A small network was shown many inputs. Here are its activations along a few directions, one row for each input.
In each table, some parts of the input vary, and every possible input appears once, in random order.
A made-up example of a description, with smaller parts first: one of 5 places around a ring, together with either a single point or one of 9 places around a ring or (one of 2 separate values, together with one of 6 places along a line).
Shared parts are said once, and a part with two or three values counts as separate values.

Rows:
x1: [  2  -1 -10 -24  -6   0   2 -15  14  19  -6  -5  23  -1   8   2   1  -5
   6 -11]
x2: [ -9   1 -22 -28 -13   4 -10 -11  -4   4 -15  -8  17  -1   3   1  -4 -22
  10 -12]
x3: [  4  -1  12  22 -18 -12 -24  -7  -1  36 -24  10  23  -6 -17   3 -10  14
 -11 -11]
x4: [ -7   5  19   7  -4 -14 -22 -30   9  -1 -21  -2  16 -10   0  12   7   2
 -20  -7]
x5: [-11   3  -2   1 -14  -3 -40 -24  -8  -7 -31  -4  28  -5   3   7  -8 -17
  -6 -17]
x6: [-30 -20   4 -11  22  21  32  21  -7 -93 -23  16 -56 -23 -25  18  30  38
 -36 -41]
x7: [-18 -25  17  11  20  12  49  37  -1 -48 -16  30 -60 -25 -45  14  28  71
 -38 -36]
x8: [19  8 -2 -2 13  6 -1  2  2  3  3 -3 18 12 22 -4 -8 -6 10  4]
x9: [11 11  8 -1 16  1  6 -1  1 -5  5 -5  1  7 15  1  3 -4 -1 13]
x10: [ 21   3 -13  -9  13  13  15  11   9   1  35  -5   5  15  27 -12  -8 -11
  27  17]
x11: [ 15   9   9  16   6  -4  12  19 -10  23   4   5 -10   6 -10  -3  -3  11
   0  17]
x12: [ -7  -5  10   8  -1 -10  -8 -18  14  -4  13  -6   2   1  10   0   4  -4
  -4   6]
x13: [  8   9 -13  -6   6  10 -13   5 -16 -12  -5  -8  12  12  18  -6 -12 -24
  14   3]
x14: [ 23   6   0  15   2   1   4  21  -9  31   2   7   6  11  -3  -8 -14   8
   9   9]
x15: [ 13   7  -3  -9  17   8  22   8   8  -6  37  -7 -12  10  20  -7   4  -9
  17  27]
x16: [  0  12  -3  -5  10   4  -6   3 -17 -20  -4  -9  -5   7  11   0  -1 -22
   4  12]
x17: [ 18   6  -1   8   6   2  28  28  -3  22  36   4 -23   8  -6 -11  -2   6
  17  30]
x18: [-20 -22  15  -6  29  18  45  16  10 -77 -15  21 -50 -23 -21  18  35  55
 -40 -40]
x19: [  0   1  10   5  -8  -7 -29 -27  10   7 -23   0  34  -5   8   8  -3   0
 -10 -15]
x20: [  2   8 -13 -13  10  11  11  12 -10 -22  28 -11 -18  10  16  -9  -1 -27
  21  26]
x21: [-11  -7 -11   3 -11   0 -27 -12  -2 -11   3  -9  14   6  13  -6 -11 -23
  10  -4]
x22: [ -4   2  21  24 -13 -18 -17  -9  -2  27 -22   9   6 -12 -25   8   0  17
 -21  -3]
x23: [ 26   2 -11   8   2   8  20  30  -2  30  34   5  -6  13   2 -16 -13   4
  27  22]
x24: [  6  -3  -8  -7 -17  -5   7   5   3  47  -7   5  11  -2 -17  -2  -6  10
   5  -7]
x25: [ -6   2   0 -22  -2  -6   9 -17  13  11  -5  -6   5  -6   1   7  12  -3
  -5  -3]
x26: [-19  -4  -1   4  -7  -6 -20 -15  -3 -20   5 -10  -4   1   6  -1  -1 -21
   0   5]
x27: [  4 -10   3  23 -15  -9 -10   4   4  32  11   6   9   4  -7  -9 -13   9
   5   2]
x28: [ -2   0   2  -5 -13 -11  15   3   2  39  -6   4  -6  -7 -25   3   4  12
  -5   1]
x29: [  0  -8   0   7  -5  -4 -15 -15  15   4  12  -5  20   6  18  -5  -7  -6
   6  -3]
x30: [ -4  -7  13  25 -11 -15  -3   2   4  24  12   5  -9  -1 -15  -4  -2  11
  -5  10]
x31: [-17   4 -12 -27  -9  -3  -3 -14  -5  -4 -13 -10  -1  -6  -4   6   7 -20
  -1  -3]
x32: [-18   7   7   3 -10 -10 -34 -27  -9 -16 -30  -5  10 -10  -4  11   3 -15
 -16  -8]
x33: [ 10   5 -23 -13   7  17   3  15  -9 -14  26 -10   0  15  23 -15 -13 -29
  31  16]
Q: The inputs of x29 and x21 match in every part but one. If x18 is changed in the same way as x29 into x21, which row does it become?
A: x6
Q: Describe the family of inputs behind these rows.
A: one of 3 separate values, together with either a single point or (one of 2 separate values, together with one of 5 places along a line)
Q: Which other rows does x2 become when the choice among 2 separate values takes its other values? List them by row number.
A: x31
Q: Which other rows does x33 become when the choice among 2 separate values takes its other values? List them by row number.
A: x20

Rows:
x34: [ 15   3   3  19  22   4  10  16   4 -28  45  -5 -19  20  26 -12  -1  -6
  14  29]
x35: [ -1  -5  34  46  -5 -20 -16  -8  -1  17 -16  13   0  -5 -19   6   1  29
 -30  -3]
x36: [  1 -14   3  -1  11   8  55  38   5  10  14  19 -40  -9 -33   2  13  50
  -4  -8]
x37: [ 10  20 -36 -12 -18  10 -27  22 -46  22 -11 -11  17  18   4 -16 -34 -51
  37  15]
x38: [ -2   2   7  11  22   6  -4  -3   3 -45  30 -11 -13  10  31  -9  -2 -21
   6  23]
x39: [  4  -8 -18 -29  25  20  54  28   8 -37  28   0 -39   4   6  -1  18  14
   6  -1]
x40: [  0  -8  10   1   2  -1  44  27   6  13 -10  22 -34 -20 -46  11  16  54
 -21 -15]
x41: [-21  -6  23  30 -14 -14 -45 -34   0 -26 -27   1  10 -13  -4  12   2   2
 -30 -16]
x42: [-10   4  11   6  14   5 -25 -20   1 -57   9 -13   0   8  32   5   4 -24
  -3  11]
x43: [-20  -5  -8 -42  17  19  19  -8   5 -65  -8  -5 -19  -8  11  13  26  -4
 -10 -19]
x44: [-12  -8 -13 -37  25  21  40  10   7 -54  14  -4 -32  -6  12   1  20  -2
  -1  -7]
x45: [  2  14 -19 -33  -8   2 -25 -32   3   6   8 -25  40  16  37  -2  -9 -55
  26  14]
x46: [ -6  12 -17 -25 -12  -8 -41 -45   4  14 -16 -21  52   4  29   2 -10 -46
  17  -4]
x47: [ -4   2   1  -2 -30 -21 -39 -30   9  56 -30  -4  51  -4  -6   4 -13 -10
  -5 -13]
x48: [ 25   2  13  32  21   8  15  25   4  -7  43   9 -17  14  14 -13  -5  11
  11  29]
x49: [ 13  -4  23  47   8  -8  11  25  -1  23  31  14 -20   6 -12 -11  -4  29
   3  24]
x50: [ 14  -9  -7 -16  24  24  60  37   9 -18  27  13 -37  -2  -6  -2  13  33
   3  -3]
x51: [ 38  10 -15  -8  -3   6  14  13   9  54  39  -6  20  21  23 -20 -19 -17
  40  32]
x52: [-18   1  14  14   9  -4 -39 -34   1 -50 -16 -11  12  -5  23   9   2 -14
 -13  -7]
x53: [-26 -17  13 -10  -7  -5   8  -6  10 -15 -46  14  -7 -27 -35  20  20  37
 -38 -47]
x54: [-12   0 -29 -18   6  29  19  46 -45 -48 -26   7 -39  -4 -25   0   1  -2
   2 -17]
x55: [-15  -8  32  37 -10 -19 -36 -19   3  -5 -28   6  13 -13 -14   9   0  20
 -34 -16]
x56: [ 23  11   1  10 -23 -18  -4   4   6  87   4   3  22   1 -15  -7 -14   5
  13  20]
x57: [ 12   2  30  49   0 -17  -1  14  -1  26   9  16 -13  -6 -25  -2  -1  33
 -15  17]
x58: [ 27  11 -26 -20  -2   2  10   4   8  35  41 -20  19  27  34 -19 -15 -36
  44  32]
x59: [-12 -14  14  -1  -3  -6  28   5   6   5 -34  20 -21 -20 -41  18  19  48
 -35 -35]
x60: [-28  -8  -5 -33  12  10   5 -21   6 -59 -32  -2  -7 -20   2  16  25   5
 -18 -38]
x61: [ -1   9  -8  28   5  13 -26  32 -50 -38  -8   1 -21  11  -6 -10 -20 -22
   9  12]
x62: [ 10   5   4   7 -26 -22 -20 -18   6  78 -19   1  37   3 -10   1 -12  -1
  -2   0]
x63: [ 25   4  -5   8 -15  -9   9  14   5  84  26   0  17  13  -2 -16 -18   0
  32  28]
x64: [-32 -15   3 -17 -11   0  -1 -21   6 -36 -44  10 -10 -27 -26  21  24  20
 -34 -47]
x65: [-10   4  -9 -10 -33 -17 -48 -45   5  36 -28  -8  49  -4   2   7 -11 -28
  -2 -13]
x66: [ 11  12 -23 -29  -1   4  -5 -15   6  18  29 -24  26  17  37 -16 -15 -51
  35  26]
Q: Describe the family of inputs behind these rows.
A: one of 3 separate values, together with either a single point or one of 10 places around a ring
Q: The inputs of x64 and x65 match in every part but the choice among 3 separate values. If x53 is changed in the same way as x64 into x65, which row does it become?
A: x47
Q: Which other rows does x38 become when the choice among 3 separate values takes its other values? List them by row number.
A: x44, x66
Q: List by row number the other rows that have the choice among 3 separate values in common with x41.
A: x34, x35, x38, x42, x48, x49, x52, x55, x57, x61

Rows:
x67: [ -9  10   5  18  -1  -8 -54 -31  -5 -28  -4 -14  25   4  27  -1 -10 -35
   2   9]
x68: [  9  -1 -15 -11  10  13  41  38  -8  -2  20   7 -34   4 -13  -5   5  14
  12   7]
x69: [ 25   7 -24 -23   4  10  34  23   7  31  43  -7  -6  18  15 -14  -4 -12
  37  28]
x70: [ -6  10 -22 -35 -12  -2 -29 -37   6   2 -11 -21  41   1  26   1  -6 -44
  17  -5]
x71: [ 22   2  21  50  -6 -13 -12  14  -1  48  26   8   7  10  -4 -14 -20  14
   9  29]
x72: [  8  -6   3  10 -11  -4  18  26  -2  46  -3  17  -6  -7 -32  -3  -5  31
   0  -5]
x73: [ 34   8 -16 -11  -2   5  29  21   9  58  32   1   6  14   6 -14 -11  -1
  30  24]
x74: [ -2 -12   8   5  23  10  51  33   5 -33  18  17 -52  -8 -22   5  23  45
 -15  -5]
x75: [ 14   5  -5  -2 -22 -19  -8 -13  10  84  -4  -3  36   6  -5  -4 -15  -4
  13   6]
x76: [ -3 -17  26  25   2  -7  28  21  11  14  -6  26 -26 -19 -41   7  14  61
 -28 -17]
x77: [ -9   0   5   0 -24 -14 -19 -11  -4  29 -39   5  18 -12 -26  10  -3   7
 -18 -20]
x78: [ -8   7  14  29 -15 -17 -59 -37  -5   3 -11  -7  31   4  15   1 -12 -28
  -7   8]
x79: [  5   5 -31 -42   7  16   9  -4   4 -17  22 -21  10  16  38 -12  -4 -43
  30  10]
x80: [ -5   7 -13 -24 -25 -11 -33 -43   7  34 -17 -14  47   2  14   3  -9 -37
   9  -6]
x81: [-12 -14  28  25  -6 -19   8  -1  10  18 -31  20 -12 -21 -40  14  16  53
 -37 -27]
x82: [  3   5  -3  11  18   9 -15   1  -8 -48  28 -15  -5  20  38 -13 -10 -35
  15  23]
x83: [  5   8  -5 -12 -27 -19 -26 -28  10  63 -15  -9  47   2   0   1 -14 -21
   5   0]
x84: [ -1   1 -17 -24  19  22  34  29 -12 -30  13   0 -31   1   0  -5   6  -3
  12   5]
x85: [  3   8  22  40 -18 -25 -51 -22  -3  32  -9  -3  31   4   2  -2 -17 -11
 -10  14]
x86: [ 13   9   3  16  23  11   4  18  -9 -29  42  -9 -18  18  28 -16  -9 -21
  23  38]
x87: [-17   0 -18 -31   6  16  -6  -7 -12 -49 -21  -9   0  -1  11   8   7 -20
   1 -19]
x88: [ 23   7   5  29  14   3  11  27  -6  -1  49  -2 -20  21  15 -16 -10  -3
  22  41]
x89: [ 12   5  23  50 -13 -26 -32  -8  -3  52   2   2  21   8  -4  -7 -18   6
  -2  19]
x90: [-21   1 -13 -22  -8   4 -22 -21  -7 -30 -34  -7  12 -13  -1  11   4 -17
  -7 -25]
x91: [-21 -15   0 -14  25  17  26   7   2 -79  -3   2 -38  -9   2  10  22  15
 -23 -23]
x92: [-20  -2  -3 -11 -22  -5 -27 -27  -7   1 -41   0  18 -13 -13  13   2  -9
 -15 -26]
x93: [-31 -13  21   3 -10  -8 -17 -31   7 -30 -44   9  -2 -25 -21  23  20  22
 -42 -38]
x94: [-28 -11   6 -16  18  13   4 -12   1 -79 -23   1 -20 -14   3  19  24  11
 -27 -32]
x95: [ 19   0  -6   1   4   8  36  37  -6  25   9  16 -22   0 -22  -5  -1  26
   5   3]
x96: [  7 -11  17  17  17   5  46  32   7  -7   6  25 -41 -12 -31   5  17  56
 -22  -9]
x97: [ -1  -3   5  10 -19 -15  -1   3  -4  50 -28  11   8  -9 -32   4  -3  23
 -10 -15]
x98: [ 33   8  13  41   8  -1   6  25  -4  26  38   6  -8  17   6 -16 -16   9
  15  37]
x99: [-12 -10   6  -8  31  18  45  24   1 -60  11   9 -50 -11  -8   6  23  28
 -16  -8]
x100: [-31 -11  11  -8   4   1 -12 -26   6 -61 -37   2  -8 -25  -8  22  21  15
 -34 -37]
x101: [ -5   9   1   9  12   5 -37 -17 -10 -47   9 -16  13  16  39  -4  -8 -39
  10  15]
x102: [ -2   9 -26 -44   2  11 -13 -22   2 -16   3 -23  29  12  39  -2  -3 -48
  26   1]
x103: [-10  -4 -23 -29  12  20  15  12 -11 -49  -1  -7 -19   3  10  -1   5 -16
   5 -10]
x104: [ 15   9 -26 -36  12  17  27  13   2   3  36 -15  -3  14  29 -15  -3 -30
  37  26]
x105: [-20 -12  29  15 -12 -17 -10 -16  10  -2 -42  14  -2 -25 -34  19  17  38
 -45 -32]
x106: [ 23   2  -7  -3 -16  -7  12   9  13  80  20   2  22   8  -5 -11 -16   4
  23  16]
Q: The inputs of x70 and x100 match in every part but one. If x73 is changed in the same way as x70 into x100, which row does it become?
A: x96
Q: Describe the family of inputs behind these rows.
A: one of 4 places along a line, together with one of 10 places around a ring
Q: Which other rows does x95 become when the place on the ring of 10 takes its other values? List them by row number.
A: x68, x72, x77, x84, x87, x90, x92, x97, x103

Rows:
x107: [ 10  13  -8   1 -20  -8 -34 -18  -3  38  -2  -9  37   7  11  -6 -19 -30
  18  13]
x108: [ -6   7   5   5 -20 -19 -40 -32  -2  27 -25  -9  35   2   4   4 -10 -22
  -7  -3]
x109: [-22  -8  16   1 -10 -11  -9 -20   6  -6 -35   8   0 -23 -25  17  15  22
 -31 -27]
x110: [ 17  10 -13  -5  -3  -3  -9  -2   0  39  20 -13  27  18  23 -14 -18 -27
  32  23]
x111: [-12 -12  11   5   1  -1  13   4   2 -17 -28  16 -18 -16 -28  15  17  38
 -31 -31]
x112: [ 28  10 -10  -2   7   7  14  15   4  21  41  -6   3  20  23 -16 -12 -17
  29  32]
x113: [ 10  -1   3   9  19  10  35  32  -4 -12  23  10 -35   2  -8  -4   7  24
   5  12]
x114: [-18  -2 -14 -30  23  23   8  -2  -6 -83   1 -11 -21  -1  23   5  14 -20
   0 -10]
x115: [-17  -4  12  13 -19 -17 -41 -35   5   7 -31  -1  28 -10  -6  10  -2  -2
 -18 -20]
x116: [ 15   0 -12  -3  11  10  35  32  -2   5  40   0 -26  14   4 -14  -2   0
  22  24]
x117: [ -5 -11  12   7  12   7  28  25   0 -19  -3  15 -30 -11 -22   3  11  35
 -18 -12]
Q: Describe the family of inputs behind these rows.
A: either a single point or one of 10 places around a ring

Rows:
x118: [ 22  12 -32 -30  26  29  18  18  -5 -35  50 -21  -3  30  54 -20 -11 -46
  46  32]
x119: [-17  -9  -3  -2 -15   0  -4   8 -16  -1 -43  13  -6 -16 -37  11   3  20
 -20 -34]
x120: [ 50  13 -10  14   8   3  23  34   4  68  64  -4  10  34  26 -30 -27 -11
  50  53]
x121: [ 28   9  -2   9 -11 -16   5  -1  17  79  45  -8  21  18  14 -18 -17 -13
  32  42]
x122: [ 26  17   3  32 -19 -17 -28   6 -14  73  16  -4  26  18   1 -17 -30 -21
  24  39]
x123: [ 12   8  15  17 -36 -34 -50 -49  21  89 -19  -5  69   0   3   2 -17 -10
  -1   2]
x124: [-14 -17  21   3  24   6  45  12  19 -50  17  12 -51 -16 -14  10  31  44
 -27  -9]
x125: [ -5  -9 -11 -28   4   9  48  21   7   0   6   8 -31 -10 -22   3  17  23
  -2  -9]
x126: [-17  -9  24  28  17   3  12  19 -12 -56 -13  16 -47 -14 -26  11  18  37
 -34 -12]
x127: [  9 -13  11   9  44  26  63  47   6 -62  36  18 -63  -2  -3  -2  21  47
  -8   2]
x128: [ 17  10   6  34 -32 -24 -48 -14  -5  78  -4  -2  47  11  -2 -11 -31 -17
  14  18]
x129: [-33 -19  37  12   1 -15  -9 -35  22 -39 -48  14  -4 -32 -24  29  30  46
 -61 -49]
x130: [-27 -17  27  30   5  -4  -8  -1  -4 -51 -33  18 -26 -22 -29  17  17  41
 -45 -33]
x131: [-20   7  -6 -27 -15  -9 -56 -65  11 -12 -33 -23  56  -3  32  12  -2 -46
  -3 -19]
x132: [ -8  -1  -7  -3  -3   7  16  28 -24  -6 -23  12 -27  -9 -34   5   4  16
  -9 -12]
x133: [-23 -11   6 -19 -19 -10  -6 -26  10  12 -58  10  15 -27 -32  23  16  26
 -35 -49]
x134: [ 18  -4 -20 -22  24  28  66  56  -6 -12  25  12 -42   4 -11  -8   7  26
  16   1]
x135: [ -1   8 -23 -35   8  10   0 -17   8 -23  32 -25   9  15  42  -8   0 -49
  29  21]
x136: [ -4  16 -19 -11   1   8 -33 -11 -23 -29   2 -21  13  15  31  -8 -14 -57
  22  18]
x137: [-14   9 -15 -10 -12   1 -53 -31 -15 -24 -19 -20  34   7  28  -1 -15 -53
  12  -3]
Q: The inputs of x118 and x136 match in every part but one. If x134 is changed in the same way as x118 into x136, which row does it become?
A: x132
Q: Describe the family of inputs behind these rows.
A: one of 4 places along a line, together with one of 5 places along a line
Q: A walk changes only the place on the line of 5. It starts at x123 and steps to x128. List the rest of the walk in order.
A: x122, x121, x120
Q: A walk changes only the place on the line of 5. It starts at x129 and steps to x130. List the rest of the walk in order.
A: x126, x124, x127
